These are the activations of a small neural network, seen along a few directions. Each row is one input.
Each table varies a few parts of the input and shows all the possible inputs, shuffled.
Descriptions start from the smaller parts, as in this example, which fits no table here: one of 4 places along a line, together with either a single point or one of 9 places along a line or (one of 3 separate values, together with one of 5 places around a ring).
Shared parts are said once, and a part with two or three values counts as separate values.
In the rows, zero is written as 128.

Other details of the inputs shift rows strongly along two fixed directions, in all tables alike. That doesn't count.

A family of inputs:
r1: [ 80  93 149  92  98 127 112 151 133 156 136 104 121 119 139 139]
r2: [164 146  97 164 133 141 110 126 134 106 104 152 156 105 125 139]
r3: [139 134 147 134 129 141 158 123 105 119 155 124 120 147 107  90]
r4: [140 159 150 145 155 128 176 102 139 102 177 146  82 149 118 104]
r5: [178 151  82 173 170 148 163 105 124  77 134 213 157 109 112 118]
r6: [158 142  89 148 149 133 114 117 129 103 101 144 152  93 131 149]
r7: [ 86  98 109  89  80 114  30 162 156 172  69  69 143  67 167 215]
r8: [155 139  88 137 146 137 118 121 134 119 102 170 153 119 127 162]
r9: [158 146  66 143 134 140 119 126 131 124 115 176 153 110 132 146]
r10: [ 97 135 214  98 132 101 180 107 119 138 188  81  54 209 114  84]
r11: [126 134 121 113 125 135 160 130 109 134 151 140 117 153 123  92]
r12: [170 186  84 159 141 123 123 101 154 113 127 168 109 120 139 155]
r13: [ 86  92 121 106  86 111  29 159 160 170  62  63 154  67 168 212]
r14: [ 96 132 127 100  91  92  22 140 183 172  76  54 113  68 172 231]
r15: [185 157  75 168 161 142 157 111 122  94 128 198 153 130 120 103]
r16: [122 120 137 125 139 139 164 123 114 117 161 151 124 136 115 100]
r17: [132 125 133 127 130 134 161 124 110 133 154 140 127 154 122  90]
r18: [ 95 141 221 107 112 112 175 115 116 141 199  57  44 191 106  65]
r19: [101 103 166 112  90 127 107 147 124 154 129  78 124 130 130 130]
r20: [155 135  82 156 147 144 125 121 136 104 120 189 160  93 126 152]
r21: [158 143  86 144 149 134 114 118 128 104 104 146 150  92 130 152]
r22: [ 82  95 208  85 121 120 176 131  97 153 171  84  98 194 112  80]
r23: [193 172  80 170 160 154 159 105 113  78 136 189 145 122 101 105]
r24: [ 89  95 127 121  71 115  21 173 166 176  61  68 155  78 165 203]
r25: [ 82  90 204  97 121 110 159 139 113 150 148  79 104 188 121  79]
r26: [149 130  89 160 142 135 115 126 143 106 106 179 162  91 132 152]
r27: [ 81  99 194 102 123 110 150 139 108 139 144  59 100 157 126  78]
r28: [179 150  97 162 173 139 157 105 125  92 113 191 153 139 114 121]
r29: [ 72  88 195 109 113 113 153 146 118 142 156  90 106 159 124  79]
r30: [127 121 134 133 130 125 144 134 121 132 135 132 127 150 129  90]
r31: [ 83 104 194  84 119 117 163 134  94 142 167  64  91 161 118  78]
r32: [188 162  66 163 161 148 163 107 117  94 136 205 152 128 115 109]
r33: [ 91 102 113  99  62 124  26 169 159 181  74  74 146  74 159 212]
r34: [152 142  85 132 144 136 117 125 135 119  99 169 148 119 129 160]
r35: [130 119 151 123 145 131 161 118 112 127 140 135 127 163 115 107]
Description of these inputs: one of 5 separate values, together with either a single point or one of 6 places along a line.
Changing only the choice among 5 separate values turns r18 into r10. The same change can be made to r33. Which row results?
Answer: r34
Change only the choice among 5 separate values in r8. List by row number the other rows that result.
Answer: r9, r16, r23, r31
Which other rows agree with r14 in the choice among 5 separate values? List them by row number.
Answer: r6, r7, r13, r21, r27, r31
Change only the place on the line of 6 in r30. List by row number the other rows that result.
Answer: r9, r11, r15, r17, r32
Which other rows agree with r1 in the choice among 5 separate values? List them by row number.
Answer: r4, r5, r16, r20, r26, r29

A family of inputs:
r36: [ 86  60 121 123  99 140  64 179 155 154  81 107 176  69 156 178]
r37: [ 88 110 137 110  94 108  44 131 170 167 106  59 119  77 173 236]
r38: [ 90 102 123  93  89 116  62 146 166 186 115 129 148 112 157 210]
r39: [117 136 208 113 149 119 205  88  93 118 195  74  64 193 103  68]
r40: [185 177  60 166 151 148 162 104 113  96 155 190 136 113 115  92]
r41: [ 70 105 239  56 120 111 178 138  81 135 173  30  67 192  96  55]
r42: [100 134 214 115 158  94 204 100 111 121 187  97  66 199 119  31]
r43: [ 98  87 109 119  78 126  55 162 131 166  83  92 170  58 162 175]
r44: [ 78 116 135 121  88 114  56 137 176 151 110  73 120  71 163 233]
r45: [132 143 225 128 134 126 184 113  97 125 192  77  78 200  94  33]
r46: [ 57  88 206 105  44 107  52 166 169 181 125  33  99 109 142 167]
r47: [190 178  33 164 145 154 124 122 120  96 102 185 146 108 124 131]
r48: [115 123 174  95 139 128 204 114  95 132 185 140  91 222  99  63]
r49: [113 121 102  94  75 120  62 146 158 192 104 106 125 113 160 195]
r50: [ 80  71 129 108  99 118  66 156 154 178  86 125 175  96 160 205]
r51: [177 149  59 163 158 145 129 109 153  96 127 244 145 111 121 169]
r52: [177 174  93 152 181 140 163 103 124  57 138 186 126  89  98 111]
r53: [201 188  61 182 192 109 124  91 160  81  81 187 147 115 139 145]
r54: [102  73 115 112 100 136  67 169 134 144  60  97 181 104 145 167]
r55: [122 147 164  99 126 137 208 121  93 136 189 124  76 213 108  52]
r56: [211 189  84 202 149 140 110 104 157  82 113 185 153  89 115 150]
r57: [195 179  60 163 151 145 162 103 108  99 143 178 138 126 109  90]
r58: [186 182  72 151 154 151 169 101 129 106 159 213 125 134 123 115]
r59: [117 117 163 118 134 141 202 133  65 108 162  99 120 177 100  30]
r60: [ 90 116 104 105  75 131  66 160 171 183 118 124 114  92 166 203]
r61: [ 91 109 135  80  95 108  36 152 159 163  82  67 137  50 156 205]
r62: [ 71  57 219  90 119 128 184 153  90 143 175  67 123 174 119  39]
r63: [108 123 140 130  73 126  22 159 165 168  59  66 132 103 141 205]
r64: [ 45 100 248  95 119  83 179 140 122 145 185  56  47 197 133  53]
r65: [122 138 206  86 155 124 202 106  81 114 179  80  81 178  93  37]
r66: [196 150  51 174 155 147 123 123 103  87  94 180 184  87 129 120]
r67: [ 54  94 134  92  52 121  81 173 143 190 132  59 106  94 154 152]
r68: [180 142  50 182 148 152 128 128 118  77 108 200 176  67 123 132]
r69: [189 183  90 169 187 145 164  79 120  67 128 164 114 136 111 138]
r70: [185 181  91 171 196 118 161  94 136  72 100 178 118 153 121 107]
r71: [185 144  55 176 171 137 129 108 127  94  86 228 198 112 122 157]
r72: [104 106 116  94  90 112  59 140 160 188  99 121 151 124 149 206]
r73: [172 141  89 160 178 148 175 108 107  87 108 215 169 153 103 115]
r74: [191 128  86 171 179 148 165 116 104  78 115 184 184 127 105  84]
r75: [ 51  58 220  94 121 120 193 146 100 155 185 103  99 182 111  68]
Changing only one part turns r63 into r45. The same change can be made to r54. Which row results?
Answer: r74
Changing only one part turns r66 into r68. The same change can be made to r71. Which row results?
Answer: r75
What do these inputs look like to the network?
Answer: one of 4 places along a line, together with either one of 4 separate values or one of 6 places around a ring
Which other rows agree with r43 in the place on the line of 4? List them by row number.
Answer: r37, r38, r40, r42, r50, r56, r58, r61, r62
A walk changes only the place on the ring of 6. It starts at r47 and steps to r55. List the rest of the walk in order.
Answer: r48, r73, r54, r59
Change only the choice among 4 separate values in r69. List by row number the other rows that result.
Answer: r41, r63, r70
